Each row below holds a small network's activations on one input, seen along a few directions.
In each table, some parts of the input vary, and every possible input appears once, in random order.
A made-up example of a description, with smaller parts first: one of 4 places along a line, together with either a single point or one of 9 places around a ring or (one of 2 separate values, together with one of 5 places around a ring).
Shared parts are said once, and a part with two or three values counts as separate values.
In the rows, 128 means zero.

Other details of the inputs vary at random and push rows far along two fixed directions, the same in every table; ignore that.

Rows:
x1: [101 110 143 114 114  89 116 142 147 117 134 120  98  98]
x2: [116 117 153 111 133 125 112 154 112 150 132 153 129 121]
x3: [109 144 137 113 130 123 128 135 122 166 123 151 114 136]
x4: [192 145 120 115 134 190 185  66 138 103 129 136 144 119]
x5: [210 171 103 135 138 228 175  99 132 114 129 136 183 138]
x6: [109 111 147 143 123  97 101 169 113 130 122 127 126 121]
x7: [118 109 130  60 117 122 126 140 155 151 149 170 109 123]
x8: [107 104 142 175 126  72 106 183 134 123 110  97 123 124]
x9: [117 106 152  95 116 102 128 130 142 136 134 148  90 100]
x10: [115 119 174  79 134 140 139 111 120 166 174 183  99 141]
x11: [196 134 100 106 131 185 173  72 139 104 124 143 157 138]
x12: [ 87 102 123 114 110  76  94 155 144 113 136 109 114 122]
x13: [173 153  92 106 128 207 155  81 148 111 154 121 170 146]
x14: [ 68 120 126 190 125  42  79 154 107 107  81  72 111 118]
x15: [202 179  76 134 140 227 183  93 140 122 124 127 157 155]
x16: [127 102 152  64 128 129 140 121 123 162 157 192 110 150]
x17: [ 90 127 131 152 126  81  95 143 104 133 110 117 124 110]
x18: [157 131 149 100 134 167 169  85 124 131 151 160 125 132]
x19: [103 124 150  82 117 123 127 133 147 140 163 140 105 110]
x20: [112 145 137 115 121 111 130 151 128 171 132 154 104 145]
x21: [168 143 124 123 161 193 162 109 138 138 119 134 169 126]
x22: [162 166 103 145 125 169 151 106 122 131 124 135 158 126]
x23: [144 121  92 204 130 116 117  92 121  50 103  61 158 147]
x24: [ 90 116 150 122 115  98 104 138 131 123 156 107 108 116]
x25: [ 95 103 136 128 124  90  91 136 125 120 146 120 117 147]
x26: [123 121 111 210 138  99  94 135 107  62  80  52 161 108]
x27: [119 132 136  74 132 147 135 152 125 188 147 181  98 147]
x28: [101 132 138 123 121 103 111 145 109 159 129 150 120 118]
x29: [149 147  68 223 136 134 124 110 119  55  72  36 157 131]
x30: [100 100 142 180 129  68 100 179 130 117 103  90 125 118]
x31: [123 144 141  96 116 126 133 150 120 185 153 184 114 132]
x32: [150 165  78 227 127 128 134 104 126  68  74  46 161 133]
x33: [120  94 132  88 113  97 116 138 144 136 129 153 103 120]
x34: [123 116 164  80 146 146 140 156 136 190 145 182 124 129]
x35: [ 91 116 119 147 136  93  97 151 110 126 104 104 108 128]
x36: [141 143 135 134 134 163 139  88 129 109 154 117 136 135]
Description of these inputs: either (one of 2 separate values, together with one of 8 places around a ring) or (one of 4 places along a line, together with one of 5 places around a ring).
- Start at x3 and move only the place on the ring of 5, one step at a time. The first step leads to x29. Which rows follow, in order? => x34, x2, x28
- Which other rows does x16 become when the choice among 2 separate values takes its other values? List them by row number. => x18
- Which other rows does x18 become when the place on the ring of 8 takes its other values? List them by row number. => x1, x4, x9, x10, x19, x24, x36

Rows:
x37: [ 76  94 150 170 131  30  74 220 106 160  85 120  95 122]
x38: [165 178  89 192 143 169 140 113 103 108  71 104 178 140]
x39: [186 160 105  39 139 250 174  90 128 169 188 198 160 166]
x40: [138  98 122 192 144 131 115 112 135  70 104  69 161 131]
x41: [ 66 116 156  93 117  97  77 158 118 176 180 153  86 148]
x42: [ 85 115 138  47 105 101 111 149 133 195 156 184  88 148]
x43: [178 174 138 129 134 199 174  43 124 119 144 146 141 137]
x44: [181 149  72 120 124 183 172 100 162 108 120 120 163 143]
x45: [172 202  98 160 151 219 184  97 103 160 118 132 170 149]
x46: [113  91 145 195 115  52 112 148 130  65  96  69 128  83]
x47: [130 147 122 196 146 137 113  89 112  71 127  54 158 138]
x48: [183 121 151  89 139 173 175  96 136 141 145 178 130 129]
x49: [ 83  81 161  79 109  42 103 174 126 156 119 156  58 116]
x50: [ 80  81 160  70 120  86  91 194 133 167 166 176  92 142]
x51: [ 95 140 107 190 115  82 114 101 118  83 104  77  95 114]
x52: [127 114 155  32 126 137 147 143 151 193 152 204  85  95]
x53: [141 120 141  49 129 185 137 145 157 174 171 183 139 127]
x54: [ 74 105 137 129 109  45  99 143 114 121 116 135  74 118]
x55: [183 145 118 148 134 174 171  56 116  97 124 126 157 127]
x56: [152 117 132 158 139 154 129 124 136  78 115  75 173 110]
x57: [109 121 127 198 132  77 102 197 121 124  79  90 140  96]
x58: [106 113 172  57 151 139 126 129 109 172 182 196 124 146]
x59: [121 165  83 172 110 116 121 108 135  86 120  68 132 143]
x60: [129 127  90 170 112  94 112 142 164  79  92  60 146 104]
- What do these inputs look like to the network? => one of 4 places along a line, together with either a single point or one of 5 places around a ring
- The inputs of x45 and x57 match in every part but the place on the line of 4. If x59 is changed in the same way as x45 into x57, which row does it become? => x60
- Which other rows does x47 become when the place on the line of 4 takes its other values? List them by row number. => x40, x56, x58
- Which other rows agree with x58 in the place on the line of 4? List them by row number. => x38, x39, x42, x54, x55
- Which other rows agree with x49 in the place on the line of 4? List them by row number. => x37, x40, x44, x48, x50
